These are the activations of a small neural network, seen along a few directions. Each row is one input.
Each table varies a few parts of the input and shows all the possible inputs, shuffled.
Descriptions start from the smaller parts, as in this example, which fits no table here: line(4) and (point or line(9) or (values(2) and ring(5))).
Shared parts are said once, and a part with two or three values counts as separate values.

Other details of the inputs vary at random and push rows far along two fixed directions, the same in every table; ignore that.

Table:
R1: [  1 -30   2  -2  14 -13  14 -25   2 -23   6]
R2: [  8   0  10  28  14 -17  12 -25  25 -15  26]
R3: [ -4   7   7  13  19  15  14 -21   1  -9  34]
R4: [  4  -2  -4 -28 -48  -5 -21  36 -10  22 -41]
R5: [-12  22   1 -19 -40  -1 -14  44  -2  35 -30]
R6: [ -3 -13   0  14  16 -13  29 -21   3 -21  22]
R7: [-7 28  7 25 22 15  9  3 18 -2 33]
R8: [  6  28   2  -9  -4  -4 -21  30  14  25 -14]
R9: [  5  26   2 -23 -27  -5 -26  30   2  25 -30]
R10: [  3 -19 -11  11  18   7   9  -9   0 -25  13]
R11: [ -6 -23 -13 -14   6  12   1 -20 -17 -10 -14]
R12: [  6  -4  13  10  20 -14   9  -8  20 -16  16]
R13: [ 10  22  11  15  -9 -16  -1  25  36   2   7]
R14: [  2  28   7 -13 -21  -2 -24  19   2  29 -28]
R15: [ -2  22   6  19  32  20   4 -18  16  -8  20]
R16: [  2  21  -2 -18 -16  -2 -22  29   6  25 -27]
R17: [-4 44 14 18 -1  5 -4 14 19 14 24]
R18: [-12 -45  -6 -23 -14   7  13 -26 -43  -5 -16]
R19: [ -8  27  -3 -29 -35   1 -28  49  -2  29 -41]
R20: [ 12   7   7  25   8 -14  10 -14  34 -16  29]
R21: [  0  43   7  10  -8   9 -15  41  26  19  -6]
R22: [-11  -7  -1 -22 -36  -3  -9  13 -24  25 -30]
R23: [ -1  34   9  15 -15 -24   2  14  18  18   5]
R24: [  4  11  -4 -34 -34   0 -22  21  -9  20 -36]
R25: [  8 -21 -10 -14  10  -1   1 -23 -15 -15  -3]
R26: [-10 -39  -9 -16 -13  -2  10 -20 -36  -4 -12]
R27: [ -6  47   7   1 -19   3 -12  52  19  31  -6]
R28: [ -1 -39 -16 -48 -48   4 -11  11 -43   6 -51]
R29: [ 13  15   4  26  17   3   1  -5  19 -11  23]
R30: [ -4  -9  -4  19  25   6  19 -20   0 -14  25]
R31: [ 3 38 24 41 25  8 -7 -6 28  7 23]
R32: [ -3 -31 -10 -10  -3 -14  26 -11 -13 -22   4]
R33: [ -1 -24  -4  10  18  -7  18 -31 -17 -10  20]
R34: [  0   6  10  17  30  11   4 -36   4 -10  19]
R35: [  3  -1   2  -8 -32 -20  -7  25  16  13 -20]
R36: [  4 -32  -9   8  20   3  11 -18  -5 -21  14]
R37: [  5  23  20  29  20 -20   2 -16  28  -2  20]
R38: [ -9 -19 -10 -11  13  15   5 -16 -15 -15  -6]
R39: [  0  18  -3 -17 -11  -4 -18  31  -1  16 -23]
R40: [ -4 -37  -7 -16 -20   0  -6 -11 -28  -2 -27]
R41: [ -8 -40 -17 -29   1   4   2 -12 -34 -18 -21]
R42: [ -5 -35 -14  -8  13   1  19 -12 -20 -21  11]
R43: [ -2  44  14  15  -2  14 -13  31  27  23  -5]
R44: [  7 -21  -3  10  33   0   9 -45  -6 -19  15]
R45: [ 5 21  9 30 18  8 -2 -6 20 -6 22]
R46: [  1 -32 -12 -11  -8   3   1   0 -12  -6 -14]
R47: [ -1 -14   0  13  14  -4  16 -26 -12  -6  17]
R48: [ 0 31 12 26 14  3  4 -2 19  1 36]
R49: [ 11  35  20  11   2 -20  -5   9  34   6  13]
R50: [  5 -51 -15 -24  12  -5   6 -34 -34 -25  -5]
R51: [-10  52  14   3 -17  13 -11  38  19  34  -1]
R52: [ -5 -25 -13 -22  -4   5  -4  -9 -21  -4 -24]
R53: [  4   9   5  13  27  14   5 -31   6 -15  22]
R54: [ -6 -38 -16 -28 -30   4  -5  10 -26   4 -36]
R55: [  2  -2   3  19  17 -14  28 -26  10 -23  34]
R56: [  4  30   2 -10 -27 -11 -12  37   5  30  -7]
R57: [  4 -42 -10 -14 -12  -4   2 -16 -26  -9 -19]
R58: [  5 -56 -13 -16  -6  -6   6 -23 -33 -15 -16]
R59: [  6 -46 -11 -17  14  -4   6 -37 -32 -17 -10]
R60: [-16 -33 -11 -36 -26  16   9   7 -36  -1 -22]
R61: [-11  48  11   5 -19   7 -14  39  20  35  -2]
R62: [  1  -8   4  18  33   3   4 -39  -1 -19  20]
R63: [ -1   8   0  22  28   7  16  -5  11 -14  33]
R64: [  8 -45 -14 -14  -4  -5   5 -15 -21 -19  -4]
R65: [ -5   7  -8 -42 -53   8 -22  54 -13  31 -55]
R66: [ -5 -23  -8   2   5  13   3 -12  -8 -10  -2]
R67: [  0 -24  -4 -12 -23  -3 -10   0 -19  -1 -24]
R68: [ 4 32  8 31 22 10 -2 13 31 -4 24]
R69: [ 6 35  8 19  6 -2  1 10 20 13 23]
R70: [ 5 35  9 23 38 -1 -7  7 27 -4 29]
R71: [-1 38  9 27 20  0  1 13 26 11 30]
R72: [  6 -13  -6  14  21   2   7  -3   3 -20  20]
Each input here is: values(3) and line(4) and (point or line(5)).
Question: The inputs of R72 and R58 match in every part but the line(4) part. If R60 is changed in the same way as R72 into R58, which row does it become?
Answer: R18
Question: Change only the line(5) part in R47. List by row number the other rows that result.
Answer: R18, R22, R26, R33
Question: Start at R58 and move only the line(5) part, one step at a time. The first step leads to R57. Which rows follow, in order?
Answer: R67, R40, R31
Question: Change only the values(3) part in R69. List by row number the other rows that result.
Answer: R25, R29
Question: Which other rows agree with R46 in the line(4) part and the values(3) part? List them by row number.
Answer: R35, R36, R43, R54, R66

Table:
R73: [  1  22   4   5 -11 -17   5  25  15   4  14]
R74: [  3  32   7   6   7  12 -18  15  19  12  -3]
R75: [ -3 -14   0   9  32  -2  17 -35  -8 -21  24]
R76: [ -2 -29 -13 -10  18   2   6 -18 -19 -12  -2]
R77: [ -2  27  10  11 -15   0  -1  15   8  20   6]
R78: [ 13  -9  -8 -22 -20 -26  -4   9   5   3 -18]
R79: [-2 25  9 29  8 14  6  1 19  8 26]
R80: [  4  -4  -5 -19  -9 -12  -7  -1 -17   7 -15]
R81: [ -7 -19   3 -13  -8  -2  10 -13 -13  -3  -4]
R82: [ 3 35 11 26 28 22 -2  1 27 -2 25]
R83: [  3 -15  -2 -10 -12   0  -8 -10  -7   0 -18]
R84: [-10  -5 -12 -20 -12   5   2  20 -17  11 -14]
R85: [ -4 -31   1  -7   7  -8  12 -31 -19 -13  -1]
R86: [  9  33   5   2   7   3 -24  17  13  15  -6]
R87: [  6  30   6   4  -9 -23  -5  22  28   7   3]
R88: [  4  -5  -1 -14 -23 -11 -10   0  -9  12 -24]
R89: [ 10  39  12   4 -16  -1 -27  30  17  25 -20]
R90: [  1 -22  -6 -10 -23 -10   3  12   0  -5 -15]
R91: [ 11 -15  -6  -9 -21 -21  -7  15   7   4 -27]
R92: [ -8 -15  -4 -10 -23   7  -2  -1 -11   5 -16]
R93: [ -6 -14 -13 -11  -2  19   4   5 -18  -5  -9]
R94: [ 10  24  10   8 -20 -19 -13  40  30  18 -16]
R95: [  8  22  16   0  -3 -13 -11   3  11  15  -2]
R96: [ -5  -4   1  -9 -23  -9  -6   4 -12  11 -22]
R97: [ -9  -5  -9 -21  -5  11  -7  13 -12   3 -18]
R98: [ -3  -6  -6 -22  -3   7 -15   9 -13   1 -19]
R99: [ -7 -15  -2  -4 -11   3  -2 -10  -8  -1 -18]
R100: [ 2 31 10 38 22 19  4  4 22  0 30]
R101: [  2 -27  -9 -14 -10 -15  14  -8  -8 -20   7]
R102: [-4 37 13 20  3  0  5 10 18 16 24]
R103: [  5 -19  -8  10  40   2   7 -37 -11 -23  23]
R104: [ -6 -14 -12 -13   3   5   6  -2 -15  -2  -6]
R105: [ -4  21   6  32  36   8  21 -16  13  -9  48]
R106: [ -1 -35   0  23  18  -2  22 -17   6 -27  29]
R107: [  6 -15  -4 -17  -3   8 -15  -3 -14  -2 -19]
R108: [ -2 -21  -3  21  28  17  15 -35  -8 -30  25]
R109: [-11 -10 -15 -23  -9  17  -1  12 -16   2 -12]
R110: [  0 -19   0  20  29  10   8 -34  -5 -26  15]
R111: [ -5 -16  -3 -16  -5   1  12  -8 -17  -2  -3]
R112: [-1 27 13 28 10  1  2 -4 21  7 25]
Question: The inputs of R76 and R103 match in every part but one. If R99 is changed in the same way as R76 into R103, which row does it become?
Answer: R83
Question: Describe the family of inputs behind these rows.
Answer: line(4) and (values(2) or ring(8))
Question: Which other rows agree with R77 in the line(4) part? List them by row number.
Answer: R73, R79, R84, R93, R100, R102, R105, R106, R109

Table:
R113: [ -2  -9  -8 -19   2  -7   4 -12 -24   0  -8]
R114: [ -1 -17 -14 -19 -21  -2 -16  20 -17   5 -32]
R115: [  7  24   2  -2  -6  -4 -21  20  16  16 -17]
R116: [ -3  17   9  12 -11   8  -7  14  12  11  -5]
R117: [  6 -28  -2   0   7  -4   2 -23 -18 -11  -8]
R118: [  2 -25  -7 -14  -9  -6  -2 -17 -30   2  -8]
R119: [  7  19  12   5  -3 -17  -9  10  10  11   2]
R120: [  2  12   8  19  27  20  -1 -32  10 -12  20]
R121: [  1  20   3  -1  -7  -8 -16  28   2  22  -1]
R122: [  1  18   7   6  -4 -14  -1   1  20   3   4]
R123: [ -5 -35  -5   5  11  -3  27 -36  -8 -33  22]
R124: [  1   0   6  33  31   6   6 -33  14 -16  23]
R125: [ -6 -22  -6 -20 -39  -1  -3  14 -21   8 -31]
R126: [ -4 -18 -11 -16 -17  12  -1   9 -20   6 -16]
R127: [  6  19  11  10 -11  -2  -9   4  12  16  -6]
R128: [  2  24  13  -7 -12  -9 -12  16  20  12  -7]
R129: [-1 15 12 11  3  9 -7 -6  8 12  4]
R130: [ -1   1   5  21  25   7   2 -25  18 -14  16]
R131: [ 11  25   5  -6 -11 -11 -13  34  21  10 -10]
R132: [ 7 10  4 12 18  9 -6  3  6  5 11]
R133: [ -2 -38  -5   1  24   2  19 -47  -8 -35   7]
R134: [ 0 25 -4  1 13 -4  2 10  1  7 12]
R135: [  6 -31  -7 -17  -5 -14   3  -3 -11 -12  -2]
R136: [11  8  1 17 13  1 -3  5 10 -1 13]
R137: [  8   0   0  26  27  -4   8 -14   9 -10  28]
R138: [ 4 10 -1 13  5 -7 11  2 19 -8 25]
R139: [ 1 15  2  8 -6 -7  5 18 12  5 11]
R140: [-11  23  10  -5  -6   9  -1  23   6  18  -1]
R141: [-4 21 10  1 13 10  1 -3 12  8  8]
R142: [-5 20 -1 -3 14  4 -7 18  9  9  5]
R143: [  0 -27 -10 -12 -21  -3   9   8 -16   3 -10]
R144: [  6  21  -3   1   9  14 -18  13   8   5  -1]
R145: [  6 -36  -7   0  15   4   6 -35 -18 -21  -5]
R146: [  0   5   1  15  11   1  11   0  19 -16  19]
R147: [ 7 12 10 15 11 -9 -4 -2  9  3  9]
R148: [-6 23  6  4 -8 16 -9 11  7  9 -3]
R149: [ -6 -22  -8 -20 -22  -5  -5  -7 -27  13 -19]
R150: [ -4 -19 -11 -10 -16   5  -3  11 -12   0 -20]
R151: [  8  11  13  16  22   7  -5 -13   5   5  11]
R152: [ -1 -36  -3  13  20  -3  19 -50 -15 -24  16]
R153: [ -5 -25  -2  -7 -20  -4   9  -1 -15   1  -8]
R154: [  8  26   7  -2  -5 -10 -14  16  16   8 -14]
R155: [ -3 -17  -5 -26 -35 -18  -2   5 -19  13 -32]
R156: [-5 16 12 11 -2 14 -2  8  5 10  5]
R157: [ -8 -25  -7 -12 -15   7   5  -2 -10  -5 -14]
R158: [ -9 -12 -13 -19 -30  -3  -5  17 -22  13 -17]
R159: [-10  30   6  -2  -7  -1   7  18   2  16   5]
R160: [ -4   4  10  19  18   1  14 -15  20 -19  28]
R161: [  5  31   1  -7  -5   9 -27  14  10  16 -16]
R162: [ -1 -30 -11  -9  -2   3   9  -3  -7 -18  -2]
R163: [  3  -2  -2  23  34   3   1 -12  16 -19  22]
R164: [-13  -4 -14 -32 -27  -4   4  23 -28   8 -20]
R165: [-6 19  9 13 -8 -1  1  7  2 11 11]
R166: [ -4 -34  -3  -4   4   5  18 -20  -7 -23   2]
R167: [-12 -18 -15 -30 -10  11   6  12 -24   1 -17]
R168: [  2 -31 -14  -9 -14   5   8   0 -19  -7 -11]
R169: [ 11  27  11  -7  -9 -14 -14  20  17  11 -13]
R170: [-2 13  2 11  2  6 -3 18 16  2  2]
R171: [  4 -24 -12 -18 -19 -14   3   5 -16   0 -13]
R172: [  8  18   2   0   2  -6 -10  24  18   6  -5]
R173: [ 1 22 -4  9  6 21 -5  7  8 -1  9]
R174: [ -3 -15  -4 -24   7   5   1  -9 -18  -2 -11]
R175: [  8   6   7  23  30 -12  11 -26  17 -19  30]
R176: [ -6 -34  -3  -1  -3  -4  22 -25 -14 -16  10]
R177: [ -1  24   6   4  15  -1   8 -11   2   4  17]
Question: The inputs of R167 and R142 match in every part but one. If R139 is changed in the same way as R167 into R142, which row does it become?
Answer: R171
Question: The inputs of R153 and R152 match in every part but one. If R159 is changed in the same way as R153 into R152, which row does it become?
Answer: R177
Question: Describe the family of inputs behind these rows.
Answer: ring(5) and (values(5) or ring(8))
Question: Change only the values(5) part in R149. List by row number the other rows that result.
Answer: R120, R129, R141, R177
Question: Which other rows agree with R174 in the ring(5) part? List them by row number.
Answer: R113, R115, R117, R118, R119, R145, R147, R151, R154, R161, R169, R175

Table:
R178: [  3 -54 -14 -20   3 -11   6 -30 -38 -15 -10]
R179: [  2 -54 -16 -15 -15 -10  17 -23 -18 -25 -10]
R180: [-10  25  13  -4 -35   0 -12  28   2  36 -19]
R181: [  3  16   8  27  16 -11  14  -7  15   0  31]
R182: [ -4 -50 -14 -27   4 -11   8 -24 -30 -18 -15]
R183: [ -2   2  -1 -16 -28 -14   0  22   8   5 -19]
R184: [ -1  22  17  31  27  14   0 -26  11  -1  14]
R185: [  8  11   7  31  12 -10   8 -13  21  -5  32]
R186: [ -4   4  -4 -16 -22 -17   6  24  -3  13 -14]
R187: [-3 13  3 22 23 14 13  0 11 -7 33]
R188: [ 15  10  12  25  25  -5  -2 -11  29 -15  16]
R189: [ 3 19 -1 18 36 18 -3 -7 10 -6 22]
R190: [ -5  19  -2 -10 -32  11 -13  55   2  28 -21]
R191: [ -8  31   6 -21 -38   1 -13  35   3  33 -16]
R192: [ 11 -34  -6  -7  -4 -11  -4 -19 -18 -11  -9]
R193: [  0  25   4  18  31  14  -3 -15  10  -8  19]
R194: [ -8  31   4 -16 -35   1 -14  43   0  24 -18]
R195: [ 0 14 -3 27 36 24 -3 -1 16 -5 18]
R196: [  1 -55 -12 -28  -1  -6   4 -25 -18 -30 -17]
R197: [ -1   4   0 -19  -2  10  -7  -7 -11   9 -14]
Question: The inputs of R196 and R183 match in every part but one. If R184 is changed in the same way as R196 into R183, which row does it become?
Answer: R180
Question: Describe the family of inputs behind these rows.
Answer: values(2) and (point or line(4) or ring(5))

Table:
R198: [  3  25   9   6  23 -10  -1 -10   8   5   8]
R199: [-13 -21 -14 -16   1  20   4  -5 -24  -6  -6]
R200: [  6 -49 -13  -1  31 -11  16 -54 -18 -39   9]
R201: [ -7  18  14  16   1  -4   4 -14   5  15  11]
R202: [20  9  3 12 22 -8  1  0 25 -8 18]
R203: [-10 -14  -9   0   3  14   4  12  -5  -9  -4]
R204: [ -3  28  10   7   7  16 -19   6   3  14  -2]
R205: [-6 25  6 14 -4  3 13  3  6 17 18]
R206: [  9  33  11   9 -11   9 -30  25  21  21 -17]
R207: [ -1  25  18  17 -13 -10 -12   4  20  11   1]
R208: [  4 -32  -8  -5   1  14  -1  -5  -4 -15 -16]
R209: [ -1 -29 -20 -44 -30 -16  -4  26 -29   0 -28]
R210: [  6 -15   4   0 -21  -5   6  -1   2  -5  -6]
R211: [ -6 -10  -9 -24 -52  -8   3  35 -12  17 -24]
R212: [  0   7  -2   7  39  -3  16 -21   3 -19  37]
Question: Describe the family of inputs behind these rows.
Answer: values(3) and ring(5)
Question: The inputs of R199 and R205 match in every part but the values(3) part. If R204 is changed in the same way as R199 into R205, which row does it become?
Answer: R201
Question: Start at R202 and move only the ring(5) part, one step at a time. The first step leads to R200. Which rows follow, in order?
Answer: R198, R212, R209
Question: Change only the values(3) part in R208. List by row number the other rows that result.
Answer: R202, R210

Table:
R213: [ -2  22   6   2 -14  -7  -3  17   3  22   3]
R214: [ 3 10 -2 -1 -6 -5 -3 19 15  1 -2]
R215: [  1  13  12  31  11  -4   9 -11  15  -2  25]
R216: [-13 -42 -16 -19  21  29   9 -49 -41 -26  -4]
R217: [  1  15  -5 -15 -16   0 -11  37   3  14 -12]
R218: [  6  14  12  22  20  -2  -7 -13  19  -3  10]
R219: [ -2 -54 -16  -1  18  13  21 -33 -25 -33  11]
R220: [ -4 -16  -4 -18 -30  -6   2   7 -22  13 -21]
R221: [ -3 -21 -10 -16 -25   2  -5  14 -15   4 -23]
R222: [  3  20   8  -4 -22 -19  -1  18  14  14  -6]
R223: [ 0 18  8 19 16 -5 12 -5 11 -2 30]
R224: [ -5 -10  -6 -21 -22 -16   7   7 -14   6 -13]
R225: [-15  -1   3  -8  -6  19   5  -6 -16   6  -4]
R226: [  1  16   8 -12 -33 -17  -8  23  11  18 -18]
R227: [-10  21   4  14  26  28   4   0  10  -4  21]
R228: [  6  17   7  23  25   8  -6 -14  10   0  17]
R229: [ -2 -10  -9 -14  -5  -3   3  14  -4  -3  -7]
R230: [  9  19  11  31  26   6  -5 -15  18  -3  21]
R231: [  3  14   7  31  21   5   4  -2  29 -11  24]
R232: [  7 -10  -2 -13  -4 -10  -8  -4  -3  -2 -15]
R233: [ -4 -16 -12 -18 -17   5  -4  19 -17   5 -17]
R234: [  4  20   0  -6  -7   3 -19  16  -1  19 -12]
R235: [  3  21   2 -10  -5  -3 -15  19   1  16 -13]
R236: [  8  22   9  22  36  -3   0 -11  21  -6  21]
R237: [ -5 -54  -7   1   6  -4  26 -47 -21 -31  10]
R238: [  9 -11   1  -9  -2 -10  -9  -7   0  -6 -14]
R239: [  2 -18  -8 -13 -14  -4   2   8  -1  -8 -14]
Question: Describe the family of inputs behind these rows.
Answer: values(3) and (point or ring(8))
Question: The inputs of R216 and R227 match in every part but the values(3) part. If R236 is changed in the same way as R216 into R227, which row does it become?
Answer: R229
Question: Change only the values(3) part in R231. List by row number the other rows that result.
Answer: R218, R237
